These are the activations of a small network on made-up records, seen along a few directions, one row for each record.
After each row come some of the record's fields: V, F, C, L.
The largest differences between rows may come from other fields.
In the rows, zero is written as 128.
[123 134  55 144 164 153  68  89 110 121 120 117 124 132 111 115 124 177
 132  89 129  88 130  94  82] | V=v1 F=f1 C=c1 L=l4
[131 125 154 109 119 132 162 158 148 112 149 139  97 135 131 148 134 123
 130 154 134 169 106 157 117] | V=v1 F=f1 C=c1 L=l3
[132 144 131 134 176 169 133 112 104 132 136 112 115 140 129 115 130 142
 145 119 135 105 153 123 131] | V=v2 F=f1 C=c3 L=l4
[153 126 163 132 104 119 178 136 129 135  91 162 134 106 136 124 135 155
 143 139 138 170 114 169 157] | V=v2 F=f2 C=c1 L=l2
[137 121 112 113 128 122 108 124 125 122 134 145 143 140 144 165 115 128
 118 144 129 146 131 113 126] | V=v2 F=f1 C=c1 L=l5
[121 130  91 156 165 163  81 120 133 132  91 107 117  98 101  92 124 136
 112 113 142 110 128  99 115] | V=v1 F=f2 C=c1 L=l4
[108 134 158 215 149 134 206 143 164 114 140 126 144  76 175 115 119 184
 190 108 130 154 134 170 112] | V=v2 F=f1 C=c3 L=l1
[126 118 156 120 123 129 195 176 115 109 136 135 144  82 164 148 140 114
 155 148 135 150 126 176 134] | V=v2 F=f1 C=c3 L=l6
[134 159  58 156 170 162  86  89 115  99 104 119 142  98 147  92 136 147
 148  91 129 103 157 145  94] | V=v2 F=f1 C=c1 L=l6
[113 116 156 146 119 158 147 116  93 147 132 121 139 140 136 147 121 112
 136 131 128 116 150 134 137] | V=v2 F=f1 C=c3 L=l1
[121 136 119 162 151 137 137  92 136 114 143 135 114 136 134 111 132 179
 120 114 131 105 131 136 121] | V=v2 F=f1 C=c5 L=l4
[111 124 100 196 114 138 139 131 141  96 118 127 144 103 151  98 130 177
 171  93 134 115 124 152  64] | V=v1 F=f1 C=c1 L=l2
[135 112 133 169 118 142 153 110 125 121 104 117 134 125 155 138 147 186
 141 127 122 126  78 118 134] | V=v2 F=f1 C=c4 L=l5
[129 151 135 170 138 141 130 115 151  98 108 129 162 131 136 130 126 167
 147 109 109 126 134 143 145] | V=v2 F=f1 C=c1 L=l1
[155 126 158  91 120  94 148 149 125 135 168 126 132 113 161 117 119 126
 125 144 118 162 134 118 128] | V=v2 F=f1 C=c3 L=l6
[126 158 117 149 135 123 107 144 106 148 138 110 102 128 134 133 115 124
 120  99 133 130 140 144 147] | V=v1 F=f1 C=c5 L=l4
[117 141 118  64 136 100 104 121 117 121 127 136 104 143 107 132 102  84
 111 125 128 139 137 131 132] | V=v2 F=f1 C=c1 L=l6
[154 152 158 184 112  88 160 124 141 113 136 137 138 101 171 111 118 172
 145 115 126 139 101 177 127] | V=v2 F=f1 C=c5 L=l2
[122 115 140 103 125 124 135 162 159 123 117 119 110 127 126 162 119 157
 131 155 110 133 128 140 108] | V=v1 F=f2 C=c1 L=l5
[135 108 100  60 156 142  62  89 139 129 113 117 115 174 102 154 121 101
 101 134 124  72 153  92 110] | V=v2 F=f2 C=c1 L=l5
[109 116 123  87 119 151  72 118 137 141 135 126 133 128 102 126 118  69
 101 122 134 130 118 114 136] | V=v1 F=f2 C=c1 L=l6
[114 135 108 142 166 152  76 106 135 145 106 126 110 122 108 119 146 147
 128 104 112 112 124 107 104] | V=v1 F=f2 C=c1 L=l4
[124 106  73 138 166 147 107  88 126 137 120 119 141 138 129 123 138 152
 112  75 126  84 119  98  93] | V=v2 F=f2 C=c4 L=l4
[115 130 117 156 127 135 111 139 132 130 102 135 148 117 108 118 106 175
 116 139 130 130 137 138 118] | V=v1 F=f2 C=c1 L=l1
[144 126 196  87 119 127 170 178 116 133 136 140  85 150 162 155 143 116
  87 164 122 176 132 130 186] | V=v2 F=f2 C=c3 L=l4
[122 135 144 174 115  94 184 114 157 115 121 139 161  83 179 119 130 182
 145 133 134 167 121 151 154] | V=v2 F=f1 C=c3 L=l1
[138 125 103 176 112 119 118 120 108 112 140 112 150 135 125  99 156 148
 135 114 138 109 150 145 110] | V=v1 F=f1 C=c5 L=l2
[105 141 126 162 153 116 141 112 137 123 119 114 146 140 148  96 117 155
 133 121 138 144 138 141 112] | V=v2 F=f1 C=c3 L=l2
[123 125 152  88 149 137 164 145  95 142 130 135 112 131 116 131 120  99
 137 164 116 144 100 134 169] | V=v2 F=f1 C=c3 L=l3
[140 129  91 109 153 170  90  99 127 137 144 117  96 141 111 130 123 132
 128 107 140 110 143  96 130] | V=v1 F=f1 C=c1 L=l4
[ 93 126 112 183 157 137 152 137 145  87 129 114 161  78 188  96 121 181
 144  94 146 118 126 152  78] | V=v2 F=f1 C=c3 L=l6
[120 147 142 103 125 118 108 129 130 130 145 141 112 142 106 148 111  94
 124 148 129 144 107 124 112] | V=v1 F=f1 C=c1 L=l3
[159 123 127  79 116  94 135 145 100 124 136 102 101 161  87 161 132  54
  91 167 106 143 105 136 145] | V=v1 F=f1 C=c5 L=l3
[119 123  88 112 130 123 113 133 143 173 132 118 131 124 116 126 127 146
 134 118 139 109 147 106 137] | V=v1 F=f2 C=c2 L=l1
[107 134 159 168 103 140 184 160 150 111 145 131 109  92 151 146 133 124
 131 142 143 142  84 167 145] | V=v1 F=f1 C=c5 L=l3
[141 107 118 113 125  97 129 134  86 128 138 143 112 124 132 139 131 130
 108 125 135 112 128 111 142] | V=v2 F=f1 C=c5 L=l4
[155  99 171 119  90 111 154 149 158  94 125 128 117  91 177 148 114 121
 141 138 120 161 100 167 150] | V=v2 F=f1 C=c1 L=l6
[141 146 125 158 138 137 137 131 147 116 126 133 121  98 144 109 111 122
 135  93 136 132 138  87 126] | V=v2 F=f1 C=c1 L=l4
[139 120 117  91 113 127 121 108 136 151 153 133 120 143 119 148 139 106
 143 149 142 143 152 115 133] | V=v1 F=f1 C=c1 L=l5
[108 120 156  96 110 142  92 114 131 134 132 150 144 123 123 132 119 104
 126 124 125 110 117 129 114] | V=v2 F=f2 C=c1 L=l1
[103 130 101 192 143 156  83  87 149 150 113 127 146 101 133 107 161 155
 134  93 118  68 113 135 100] | V=v1 F=f2 C=c2 L=l1
[110 133  82 167 147 143  95 102 140 140 124 122 131 122 116 113 128 168
 168 101 132 110 146  98 120] | V=v1 F=f1 C=c1 L=l1
[115 145 152 158 145 130 132 122 144 107 163 128 146 128 118 100 131 150
 125 128 144  98 134 116 120] | V=v2 F=f1 C=c5 L=l1
[144 114 127 103 132 141 139 147 108 153 114 126 118 184 110 145 138  91
 107 120 111 111 132 114 118] | V=v2 F=f2 C=c2 L=l3
[148 132 126  97 122 117 148 142 115 160 149 107  98 167 111 178 121  72
 121 134 122 166 114 133 144] | V=v1 F=f1 C=c4 L=l3
[143 116 159  37 132 124 115 152 118 163 117 121  91 164 101 179 147  57
  86 117 110 114 138 112 167] | V=v2 F=f2 C=c2 L=l4
[135 116 110 100 105 143 108 108 142 126 120 128 115 167 101 115 114  96
  99 144 112 100 154 117 128] | V=v1 F=f2 C=c1 L=l2
[133 119 111 121 133 126 139 125 142 158  89 115 128 140 112 104 137 128
 131 119 123  95 137 127 121] | V=v2 F=f2 C=c2 L=l2

Here are new rows. What are their fields?
[127 136 159 104 139 121 141 113 133 131 119 115 102 145 121 168 121  76
  73 139 102 109 155 122 148] | V=v2 F=f2 C=c3 L=l4
[114 122 132 105 157 145 108 140 112 158 130 111 153 138 119 122  98 125
 122 125 149 128 147 121 128] | V=v2 F=f2 C=c3 L=l1
[146 165 156 128 141 112 171 133 124 139 142 131 133 121 152 147 122  89
 142 142 146 149 138 151 118] | V=v2 F=f1 C=c3 L=l3
[ 95 112 131 131 157 119 109 129 147 138 120 111 138 128 150 117 124 123
  99 135 110 119 147  97 110] | V=v2 F=f2 C=c3 L=l1
[135 130 137 150 123 137 126 128 140 147 110 132 144 109 113 110 136 128
 123 120 122 171 124 153 128] | V=v1 F=f2 C=c1 L=l2
[131 118  65 192 153 137  77  87 105 131 128 109 146 118 113 103 136 164
 163 101 121  48 125 123 101] | V=v1 F=f1 C=c5 L=l1
[128 131  76 127 140 143  96 129 107 110 120 127 139 154 110 144 125 108
 106 117 132 113 123 102 102] | V=v1 F=f1 C=c1 L=l3
[119 147 159 167  99 131 174 132 132 108 100 122 177  87 177 109 125 192
 155 122 134 123 109 147 132] | V=v2 F=f1 C=c3 L=l1
[149 150 151  98 135 114 183 128 122 109 136 119 122 156 126 143 135 101
  93 176 129 167 137 158 140] | V=v2 F=f1 C=c3 L=l3
[ 88 119 112 173 119 147 165 163 149 117 141 112 139 107 152 123 119 171
 159 101 121 132  97 136 106] | V=v1 F=f1 C=c4 L=l1
[135 148 198 133  94 116 213 171 125 127 105 124 113  99 176 151 143 161
 121 147 126 202 113 156 197] | V=v2 F=f1 C=c3 L=l4
[139 135 163 107 111 111 126 144 120 116 116 135 119 139 126 127 116 106
 144 117 138 131 106 135 131] | V=v2 F=f1 C=c1 L=l2
[118 135 153 134 106 120 170 137 112 130 137 156  99 119 162 124 137 163
 117 139 141 149 121 154 157] | V=v2 F=f1 C=c5 L=l4
[121 145 114 129 133 121  91 126  99 138 149 121 109 144 130 154 110 134
 105 108 144 116 133 132 122] | V=v1 F=f1 C=c5 L=l4
[121 130  92 156 148 124  98 103 109 120 140 118 132 121 106  70 145 176
 154 113 113 101 111 148  96] | V=v1 F=f1 C=c5 L=l2
[130 116  79 134 128 136 106 130 134 148 119 107 137 169 124  98 134 129
 120  99 110  83 148 110  85] | V=v1 F=f2 C=c2 L=l2
[153 145 124 104 107 141 146 148 108 114 111 138 134 108 145 138 131  90
 139 133 135 138 140 131 119] | V=v2 F=f1 C=c1 L=l6
[128 159 148 131 105 101 131 127 132 142 144 115 112 108 123 117 114 124
 137 127 129 132 110 151 130] | V=v1 F=f1 C=c5 L=l2
[128 138 119 174 139 138 161 133 158  88 100 127 134 123 146 135 126 140
 160 139 144 124 122 158  90] | V=v2 F=f1 C=c1 L=l3
[118 129 116 157 161 153  93  92 127 146 147 126 129 143 129 114 114 157
 156 100 139  88 129 123 110] | V=v2 F=f1 C=c5 L=l1
[121 127 175 106 100 126 161 142 119 135 134 130 106 159 120 159 129  73
 112 153 131 147 108 145 169] | V=v2 F=f1 C=c5 L=l3
[115 142 149  86 127 123 101 125 122 155 144 123  89 142 114 174 132  94
  86 120 124 134 129 131 145] | V=v1 F=f2 C=c5 L=l4
[140 107 100  64 126 121  93 137 114 123 126 119 119 177  70 115 113  77
 100 144  84  92 148 101 126] | V=v1 F=f2 C=c1 L=l2
[ 90 116 145 134 125 127 134  95 103 136 120 129 127 135 128 124 117 133
 136 134 128 107 112 125 125] | V=v2 F=f1 C=c3 L=l1
